Each row below holds a small network's activations on one input, seen along a few directions.
Each table varies a few parts of the input and shows all the possible inputs, shuffled.
A made-up example of a description, with smaller parts first: values(2) and (point or line(11) or (ring(5) and line(6))).
Shared parts are said once, and a part with two or three values counts as separate values.
In the rows, zero is written as 128.

Other details of the inputs vary at random and push rows far along two fixed directions, the same in every table; ignore that.

Table:
x1: [145 123 130 125 135 152 148 107 103 142 124 139 109  99 131]
x2: [148 121 128 123 141 146 162 125  97 147 112 147 132 112 140]
x3: [112 142 136 139 126 107 104 136 150 124 140 119 134 152 113]
x4: [144 124 119 119 138 149 151 124  98 153 110 137 138 100 116]
x5: [114 141 131 126 125 108 101 139 152 124 135 125 140 157 104]
x6: [145 123 134 128 136 152 152 106 102 140 124 141 108 101 138]
x7: [107 152 144 147 123 105 116 124 131 117 162  99 123 140 126]
x8: [113 144 139 142 129 101 124 149 133 128 141 119 149 162 128]
x9: [155 113 115  97 137 145 142 120 119 139 101 166 122 122 134]
x10: [109 152 147 149 123 104 120 125 129 115 163 104 120 144 134]
x11: [104 155 142 148 121 107 113 123 130 119 162  96 125 135 118]
x12: [119 140 128 116 128 101 104 139 153 123 130 138 140 171 118]
x13: [120 138 134 120 128 100 112 140 151 118 132 143 136 176 134]
x14: [147 122 121 119 140 147 154 125  99 152 110 141 136 106 125]
x15: [ 99  10  55 158  60 171 118 192 190  30  85  37 147  55 213]
x16: [151 117 110  95 135 148 136 118 119 143 100 159 127 113 117]
x17: [117 139 133 126 127 106 104 140 152 124 135 129 138 162 112]
x18: [154 114 121 107 137 150 142 119 117 141 107 158 119 115 127]
x19: [105 148 139 146 121 110 107 128 139 123 152 104 131 140 110]
x20: [110 145 135 139 125 109 101 134 148 126 140 117 136 147 104]
x21: [118 137 139 130 127 105 112 140 150 119 137 135 134 168 128]
x22: [149 119 129 121 138 151 147 113 112 142 112 152 113 107 133]
x23: [144 124 127 124 135 153 144 106 104 145 122 135 112  95 123]
x24: [144 130 137 130 136 148 158 101  93 135 134 132 103  95 145]
Description of these inputs: line(4) and (point or line(5)).
Question: Changing only the line(4) part turns x21 into x5. The same change can be made to x22. Which row results?
Answer: x20
Question: Which other rows does x1 become when the line(5) part takes its other values? List them by row number.
Answer: x9, x10, x15, x18
Question: List by row number the other rows that have the line(4) part in common with x3.
Answer: x7, x12, x14, x17, x23

Table:
x25: [116 189 171 130 147  82  88 121 148 161 147 170 128 208  71]
x26: [125 122 107 106 114 133 134 117 114 116 130 123 127 117 147]
x27: [142 102 132 125 125 140 142 139 128 117 127 130 114 131 150]
x28: [ 94 156 151 166 119  92  98 128 161 102 162  98 117 150 139]
x29: [137 110 109  99 126 140 122 133 138 126 108 130 134 123 119]
x30: [199 149 159  90 183 148 176  87  67 193 122 220  89 130 106]
x31: [125 119 133 140 123 141 135 108 130 114 127 123 110 110 152]
x32: [ 97 147 126 137 116  94  82 145 168 109 157  83 137 147  98]
x33: [125 197 188 148 153  79 107 114 123 151 193 136 104 189  87]
x34: [123 129 129 143 125 140 141 137 110 121 128 106 136  89 122]
x35: [ 91 136 136 150 109 106  81 146 173 113 142 118 140 170 110]
x36: [ 96 105 114 156  98 127  91 148 176  94 125  92 136 128 124]
x37: [137 119 100 101 125 121 136 131 124 112 116 135 131 124 153]
x38: [131 122 105 101 119 127 137 124 119 115 118 127 127 124 150]
x39: [125 113 118 140 128 141 141 136 114 146 120 119 144 118 140]
x40: [138 107 134 137 123 144 139 125 122 116 139 115 110 117 140]
x41: [126 115 119 146 129 138 141 130 114 143 121 106 141 110 133]
x42: [123 123 129 137 123 143 146 133 110 121 124 113 143 104 125]
x43: [121 187 186 135 148  84 111 118 124 152 187 154 116 211  97]
x44: [131 114 110 111 122 143 120 121 134 125 122 113 130 108 109]
x45: [135 117 122 125 130 133 149 152 121 120 109 137 152 119 138]
x46: [140 105 114 124 127 139 115 139 150 126  96 152 130 123 124]
x47: [123 116 132 134 122 143 135 114 131 117 125 135 114 118 159]
x48: [139 110 112 135 136 128 144 149 126 143 106 131 149 125 146]
x49: [131 111 116 135 130 135 144 144 121 143 108 121 145 124 144]
x50: [137 113 126 128 133 130 138 126 139 114 111 149 118 124 164]
x51: [126 124 108 113 114 130 133 112 115 113 131 110 124 108 141]
x52: [129 110 109 105 121 146 119 127 135 126 120 124 134 116 117]
x53: [144 108 104 100 131 134 120 140 143 123 106 137 139 124 122]
x54: [121 120 127 131 121 146 146 139 111 123 123 124 147 112 133]
x55: [178 162 162  94 176 151 172  63  71 192 111 218  87 123 116]
x56: [126 131 108 118 116 127 129 115 116 114 135 103 117  94 138]
x57: [128 120 127 125 125 140 150 145 116 123 111 129 147 119 135]
x58: [ 92 148 136 173 123  89 102 154 147 126 156  77 149 149 122]
x59: [127 119 119 142 122 147 113 123 142 130 117 123 113  93 108]
Question: Changing only one part turns x54 into x45. The same change can be made to x47. Which row results?
Answer: x50
Question: What do these inputs look like to the network?
Answer: line(5) and (values(2) or ring(5))
Question: Which other rows does x45 become when the values(2) part takes its other values? List them by row number.
Answer: x48
